Each row below holds a small network's activations on one record, seen along a few directions.
Here are examples, each followed by its value of one field, G.
The word absent means that the record has no G.
The largest differences between rows may come from other fields.
Random noise pushes rows far along 8 fixed directions. That doesn't count. These rows show it; they differ only by the noise:
[-484  101 -435 -143 -271 -499 -310 -339    1  193  101  -99  -65  -34
 -144 -180  364  372  202 -399 -196 -111  320    6  249]
[-573 -251 -194 -192   86 -249 -417    0  714   38 -216  262  -41  208
 -184  199  216  -22 -264 -314  -12  177 -160   73 -302]
[  50  128 -138  221  -43 -216  -27 -240  231  -64  -24  275  -20  200
 -134  185 -137  229  120 -167   -6   34  -35  -81  113]
[-456 -290   21 -131  460  108 -241  120   71  340 -311 -112  -40  -98
 -199  173  285 -498 -513   81  234  144 -131  229 -482]
[ -98  349 -303  183 -336 -527   49 -374  136   58  -98  218   16    9
  -92  -81   12  629  598 -343  -66 -143  132 -131  336]
[-265   70 -349   26  234   30 -225 -470 -683   83  433   54 -231 -147
 -252 -369  -40  150   53 -195   37 -292  809   28  455]
[  58   14  159   74  619  145 -129  -11 -236  547 -449  180  154   40
 -315  182  180 -614 -497  361  267   81  -96  298 -294]
[ 640   45  -95  149  341  147  -31 -236 -465  -29   13  238  159  351
 -165   87   86 -269 -188  339  254 -140   79   53  -52]
[ 701  240   55  294   61   81   91 -183 -226 -217  253  338   99  295
  -68  171 -208  -71   77  188   87  -61   83  -86  235]
[ 219  -29   68 -139  265  197  -57  126 -207  -84    4  284  141  -15
  -22 -125  205 -328   53  212  366 -179  164   71 -160]

[  73 -102 -242   66 -103 -137 -221 -300  182  -97  260  -47 -109  452
 -130  258  -75   57 -375 -110 -316  154  -50  -61  111] => absent
[ 127  153  -23 -104   -5  -12  -74 -105 -316  151   13  207  100   18
  -14 -345   14   90   69   40 -149 -165  298   73  328] => g11
[-328   50 -259  287  -85 -319  -62 -414  198  256  -52 -195 -207  109
 -170  294 -223  355 -185 -311 -321  207 -141  -59  225] => g12
[ 154  357  -34   39 -513 -281  211 -113 -148   20   75  -72   82 -120
  181 -285  -50  549  548 -142 -297 -140  130 -118  484] => g8
[  45  -72   84  -92  227  147  202  134   16  200 -586  140  210  -38
   64 -107   25   -8   52  224  209 -106 -252   85 -262] => g3
[ 160  328 -121   -7 -424 -324 -315 -232 -105  -52  696  -15  -15  201
  -70   44  108   81   37 -210 -473   43  381  -60  646] => g2
[-347  -43  218 -328  182   49 -262  353  367   39  -74  465  102 -182
  -49 -128  209 -348   62  -45  223   -4  141  121 -194] => g15
[-127   -1   52 -328 -207 -181 -102  307  194  -15 -150  -55  181 -135
  122 -113  540 -116  267    4  137  -60 -107   61 -311] => g1
[ 428  -73  137 -203  -84  228  196  238 -546   23  -13 -417  206  -96
  283 -200  316 -232  -29  397   62 -145  -94   58 -153] => g8
[ -72  130  160  -75 -366 -170  173  226  388  134 -261 -129  148  -98
  202   72   30  194  234  -47 -226  111 -365  -25   52] => g3
[ 221   49  368  -33  333  361  263  328  -96  131 -393  391  175 -249
   91 -167 -191 -287  127  334  327 -124  -93   92 -133] => g21
[  60   31 -316  564   32  -82  374 -571 -702  234  -86 -802 -252  -31
  -99  159 -266  455 -161  -22 -157   21  -99  -71  119] => g23
[-330 -105 -561 -109  115 -163 -251 -551 -549  331   32 -231 -135   78
 -188 -349  114  352 -206 -177 -255 -222  444   65  315] => g10
[  46  122  150  459  135  107  719   93 -264   50 -495 -318  -73 -577
  118  105 -205  155  601  177  632  -98 -338 -128 -343] => g18
[-447  -18 -125  198   62 -162   77 -231  -70  365 -313 -357 -170 -182
 -129   43  -84  297 -116 -173 -141  102 -107   72  -36] => g19
[ 255   28  137  398  133  209  328  -27 -608  138  126 -746 -146 -257
   11  365  -63 -326 -196  308  179  131 -194  -11 -138] => g18
[  28 -382 -141  -24   67  250  215   55  -90 -281  -34 -348 -123  -20
  213   16 -124  125  -78   61  145  -66 -204 -132 -279] => g10
[-214  203  -72  -86 -577 -565 -137   37  715  -83   25  123   93   77
   73  130  184  369  393 -380 -261  124 -158 -127  149] => g14
[ 286 -219  -43  -25   93  192 -190  -25 -136 -339  421 -112  -61  284
   -9  193   88 -275 -362  109   15   42   36  -20 -145] => g5
[ 436 -168 -161 -336   96   63 -225   -2  -53 -108  -97  364  270  462
   47 -179  257 -142 -196  220   20 -188  -10   60 -111] => g21
[-496 -162  186  189   84   71    7  133  540  -20 -126  -44 -239  -98
  -34  300 -414   29 -263 -236 -124  342 -294    1 -164] => g4
[ -31  207  736  388  -35  356  293  477  345 -225  483   26 -247 -460
  133  448 -708 -353   75  -10   -7  363  -87 -123  234] => g2
[-381   56   -4  126 -132 -196   76  -46  389   20 -170   70 -121  -89
  -14   13 -249  436  176 -332 -181  114 -106  -53   88] => g19
[ -61  -12   69   97  245   96  -24  -17  413 -189 -246  700  -12  168
  -99  -52 -402  187   55 -147  107   -1    8   -4  -31] => g4
[  99   25   34  140  -70  -24  -33 -104  283 -109   39  309  -41  262
  -14   98 -382  201 -127 -119 -278  116  -64  -58  227] => g11
[-503 -248  285  232  163  420  118  229  661 -609  315  352 -451 -184
   70  151 -935  196  -11 -416   20  223   41 -184   25] => g7
[ 532   44  136  198  499  581   94 -149 -469 -302  345  735  -83  128
  -60 -236 -767  -98  -47  205  178 -247  463  -71  402] => g13
[-219  109 -171  127   74 -251 -173 -318  378   98 -221  577  -21  307
 -245  -53 -294  462  -44 -343 -282   35  104   30  276] => g23
[-252 -138 -225 -457  193 -127 -544 -111 -264  537  -71 -142  155  118
 -184 -156  673 -392 -550   97 -172  -41  178  292  -58] => g12
[ 477 -342 -753 -284  251 -103 -451 -568 -802  -38   34 -178  183  666
 -210 -228  824  -57 -415  255  136 -386  257  142 -291] => g17
[ -24 -212 -241 -183  181   87 -272 -170 -127 -112  256  115  -20  181
  -71 -115   74  -38 -236  -39  -26 -111  281    1   57] => g9
[  60   11    2 -302  -57    5 -252   60    0   83   14  208  182  206
   25 -242  163  -21 -158   15 -258  -52  150  117  195] => g16
[-221   64  121  150  184   26  390   68 -220  400 -486 -238   15 -545
   41  -78  -27   47  300  129  321  -88 -107   39 -187] => g9
[ 549 -156 -458   77 -357 -246  379 -181   19 -394 -383 -187  146  320
  300    7  143  583  458   59  230 -246 -552 -282 -349] => g13
[-421 -126  122  256   79   17  -13   36  278   85  104 -383 -273 -137
  -85  476 -262 -149 -371 -151 -102  380 -237  -26  -99] => g14
[-299    5  207  190  225  251  100   46  164  -59  155  200 -273 -230
  -90   51 -551  -51  -20 -112   51   99  170  -55  163] => absent
[ -73  -28 -102 -161 -114 -118 -229  -77  180   94  -35  165  100  285
  -30  -96   10  179 -207 -119 -377   47   28   65  194] => g16
[-182 -126   80 -130 -242   19  202  315  -90  -47  -93 -629  -23 -354
  276  -63  300  -11  155   23   78   -6 -225    3 -313] => g7
[ 114  136  145   50 -169 -147  147  127   67   78 -176 -130  125 -124
   74   98  194   -2  241   92   64   23 -224   11 -151] => g17
[  93  305  503   50  -52   49  238  418  130  120 -118  126  146 -419
  111   84   17 -299  371  170  243   64 -140   25  -74] => g15
[ -34  329  226  375 -671 -433  -73  -43  183  288  516 -938 -171   10
   -2  761  -30 -112 -380 -145 -809  627 -390  -29  340] => g1

Here are new rows. What is G for each?
[ 232  452  141  -14 -411 -285    0   12  200   -1  252  356  177  -31
   81  -96  -68  231  479 -119 -278  -40  199  -97  562] => g9
[ -85 -218  -58 -276   55  267  -40  115 -215 -269  210   45  -53  -98
  149 -407  -22   70   44  -46   43 -199  314  -21   49] => g8
[ 777  478   15  401 -124 -175  497 -206 -476   92 -276   51  256  -22
   49   18   25  216  607  293  291 -236 -110  -97  135] => g2
[ 388 -176    1  -66 -295  -45  125  190  157 -295  -36 -331  168  276
  255  193  246   21  -72  123  -84   84 -482  -76 -328] => g23
[-348 -324 -228 -239 -130  166 -148   -5 -310 -284  677 -558 -299 -250
  168 -164  123    6  -74 -199  -78  -99  354 -102  107] => g12
[ 319   -9 -195  387    7 -111   83 -336  -52 -110   55 -197  -68  328
 -100  408 -172  130 -186   19  -28  134 -233 -126  -15] => g14
[ -21 -440 -756 -441    5 -201 -242 -319 -234  -93 -380 -128  185  460
   27 -443  637  435  -72  -58   79 -363   24   32 -350] => g16
[ -92 -264 -287   45  190  -54 -104 -228  -17   66 -324 -175  -28  283
 -126  105  123   89 -389  -10   -1   47 -233   74 -340] => g7
[ 447 -492   25 -209  471  468  -81  219  -22 -264 -197  193  133  389
   88   95   65 -519 -535  420  360  -32 -344   55 -594] => g13
[ 361  445  -45  202 -188 -387 -123 -355 -174  429 -105   62  214  366
 -203  103   76  125 -156   43 -493  105  -43  123  408] => g7
[-363 -175 -164 -273  -43 -154 -190    2   70  342 -345 -216   99   57
   -1 -139  314   95 -271  -70 -227   28 -115  150 -127] => g16
[-615 -537 -121    8  422  279  -26   55  555 -324 -154  201 -349  -14
  -92  115 -378   34 -230 -234  319   91 -110  -87 -461] => absent
[ -97  191 -199 -179 -686 -398   49  -91 -425  189  230 -705   33 -261
  246 -330  413  384  354 -133 -429 -146  161  -51  378] => g11
[-115  178  -37 -309 -194 -224 -395  -61  209  217   42  445  200  256
  -77 -288   97  171  -83 -175 -506  -20  279  128  465] => g16
[ 365   89  183  345  194  183  323  -52 -234  122 -270   49   28   35
    2   97 -381   11  -96  257   23   34 -206    1   42] => g11
[ -88 -120   94  -31 -140  -11  341  348  245 -241 -263 -227   51 -325
  268   57  177   51  468   25  453  -56 -348 -142 -485] => g14
[-215   48   88  185  260  175  300  -51    7   54 -368  412  -82 -253
  -23 -270 -541  368  285  -97  164 -128  111  -28  101] => g8
[-198  231  376  362  464  246  338   53   99  271 -376  588  -76 -433
 -130  -18 -664    5  269   14  299   -6   57   24  136] => g12
[ 340   68    3 -510 -165 -158 -150  238   99   12 -350  542  500  213
  154 -460  549  -25  284  196   39 -293    4  107  -94] => g11
[ 269 -260    5 -269  -61  233  120  286  268 -539 -109  367  182  206
  300 -244  -28  185  237   49  194 -197 -128 -119 -232] => g16
[-137   57  381 -222   43  237  206  541  -87  -83    6   10   82 -630
  230 -263  175 -301  481  143  463 -171  150    7 -169] => g14
